These are the activations of a small neural network, seen along a few directions. Each row is one input.
In each table, some parts of the input vary, and every possible input appears once, in random order.
Descriptions start from the smaller parts, as in this example, which fits no table here: one of 6 places along a line, together with either a single point or one of 9 places around a ring or (one of 3 separate values, together with one of 5 places around a ring).
Shared parts are said once, and a part with two or three values counts as separate values.

Table:
r1: | -512 |  466 |  106 | -599 | -115 |  106 |  173 |   82 |  855 |  276 |  186 |
r2: |  460 | -121 |  193 |  946 |  398 | -269 |  295 | -337 | -716 | -173 |   42 |
r3: |  114 |  -91 | -312 | -528 | -626 |  308 | -664 |  305 |  101 |   51 | -191 |
r4: |  138 |  815 |  478 |  369 |   54 | -178 |  472 | -399 |  246 |  124 |  443 |
r5: |  519 | -531 | -159 |  597 |   95 |  -33 | -295 |  -32 | -835 | -280 | -164 |
r6: | -871 | -197 |    5 | -503 |  448 |  -46 |  461 |  187 |  549 |   87 |  -65 |
r7: |  778 |  520 |  319 |  783 | -131 | -100 |   30 | -445 | -369 |    6 |  271 |
r8: | -270 |  746 |  358 |  -52 |   87 | -115 |  497 | -302 |  631 |  216 |  403 |
r9: | -381 |  138 | -194 | -841 | -382 |  216 | -322 |  339 |  642 |  216 | -112 |
r10: | -195 |  154 |  373 |  530 |  611 | -347 |  789 | -298 |  -59 |  -74 |  196 |
r11: | -194 | -744 | -423 | -436 | -117 |  150 | -436 |  405 | -228 | -110 | -395 |
r12: |  613 |  -98 | -277 |  -79 | -603 |  278 | -714 |  144 | -320 |  -67 | -136 |
r13: |  844 |  119 |  -25 |  465 | -430 |  128 | -528 | -141 | -472 | -112 |   49 |
r14: | -712 | -517 | -301 | -762 |  144 |   63 |  -74 |  442 |  328 |   45 | -340 |
r15: | -624 |   85 |  257 |   80 |  653 | -278 |  807 | -198 |  325 |   19 |  150 |
r16: |  294 | -745 | -400 |   28 |  -86 |  117 | -491 |  248 | -677 | -224 | -338 |
Question: Changing only one part turns r9 into r14. The same change can be made to r1. Which row results?
Answer: r6
Question: What do these inputs look like to the network?
Answer: one of 2 separate values, together with one of 8 places around a ring
Question: Which other rows does r12 become when the choice among 2 separate values takes its other values? List them by row number.
Answer: r16

Table:
r17: | -294 |   97 |  134 |   82 |  652 |  -54 |  454 | -153 |  397 |  202 |   72 |
r18: | -220 |  -16 | -323 | -452 | -288 |  250 | -342 | -229 |  406 |  -55 |  372 |
r19: |  -10 | -859 | -233 |  220 |  208 |  135 | -320 |  253 | -560 | -330 | -215 |
r20: |  199 | -267 | -114 |    4 | -223 | -127 | -510 |  272 | -242 |  233 | -620 |
r21: |  109 | -264 |   73 |  567 |  247 | -281 |  462 | -187 | -681 | -367 |  151 |
r22: | -409 |  375 |  293 |  100 |  275 | -267 |  331 |  -42 |  482 |  414 | -143 |
r23: |  246 |  360 |  280 |  326 | -175 | -481 |  218 | -196 | -439 |  228 | -255 |
r24: | -51 | 345 | 322 | 105 | 118 | 272 | 305 | -32 | 589 |  42 | 385 |
r25: |  466 | -307 | -415 |  275 | -210 |  375 | -866 | -153 | -158 | -154 |   78 |
r26: |  398 |  520 |  324 |  245 | -211 | -380 |  168 |  -32 | -420 |  -14 |  -43 |
r27: |  601 |  370 |  243 |  371 | -323 |  125 |  197 | -184 | -344 | -167 |  279 |
r28: |  -95 |  239 |  130 |  270 |  267 |  162 |  -55 | -481 |  584 |   30 |  532 |
r29: |  544 | -247 | -193 |   74 | -387 |  486 | -526 |  297 | -144 | -157 | -104 |
r30: | -253 |  511 |  344 |   16 |  233 | -191 |  287 |  132 |  515 |  193 |   79 |
r31: |  353 | -119 |  -87 |  -76 | -267 |  -20 | -564 |  445 | -214 |   -3 | -416 |
r32: |  282 | -548 | -298 |   23 |  153 |  104 | -397 |  190 | -365 |   67 | -348 |
r33: | -549 |  112 |  -95 | -693 | -278 | -179 |   24 |  211 |  267 |  332 | -348 |
r34: | -679 | -555 | -204 | -494 |  147 |   36 |  257 |  159 |   47 | -319 |  -17 |
r35: | -189 |   84 | -108 | -658 | -453 |  395 |    4 |  227 |  391 |  -46 |  187 |
r36: |  363 |   65 |   59 |  354 |  199 | -274 |  360 | -268 | -530 |   50 |   19 |
r37: | -430 | -203 | -267 | -695 |   98 |   31 |  159 |  109 |  193 |  129 | -110 |
r38: | -398 |  252 |  -50 | -784 | -326 |  -82 |  -33 |  385 |  297 |  103 | -133 |
r39: |  535 |  277 |   17 |  551 | -152 |   30 | -167 | -618 | -341 | -167 |  446 |
r40: | -520 | -222 |  166 |  270 |  696 |  -66 |  555 | -105 |  270 | -244 |  151 |
Question: What do these inputs look like to the network?
Answer: one of 4 separate values, together with one of 6 places along a line
Question: Changing only the place on the line of 6 turns r17 into r28. The same change can be made to r32. Which row results?
Answer: r25
Question: Which other rows does r19 become when the choice among 4 separate values takes its other values? List them by row number.
Answer: r21, r34, r40
Question: Which other rows does r35 become when the place on the line of 6 takes its other values? List them by row number.
Answer: r18, r33, r34, r37, r38
Question: Which other rows does r27 become when the place on the line of 6 takes its other values? List them by row number.
Answer: r21, r23, r26, r36, r39
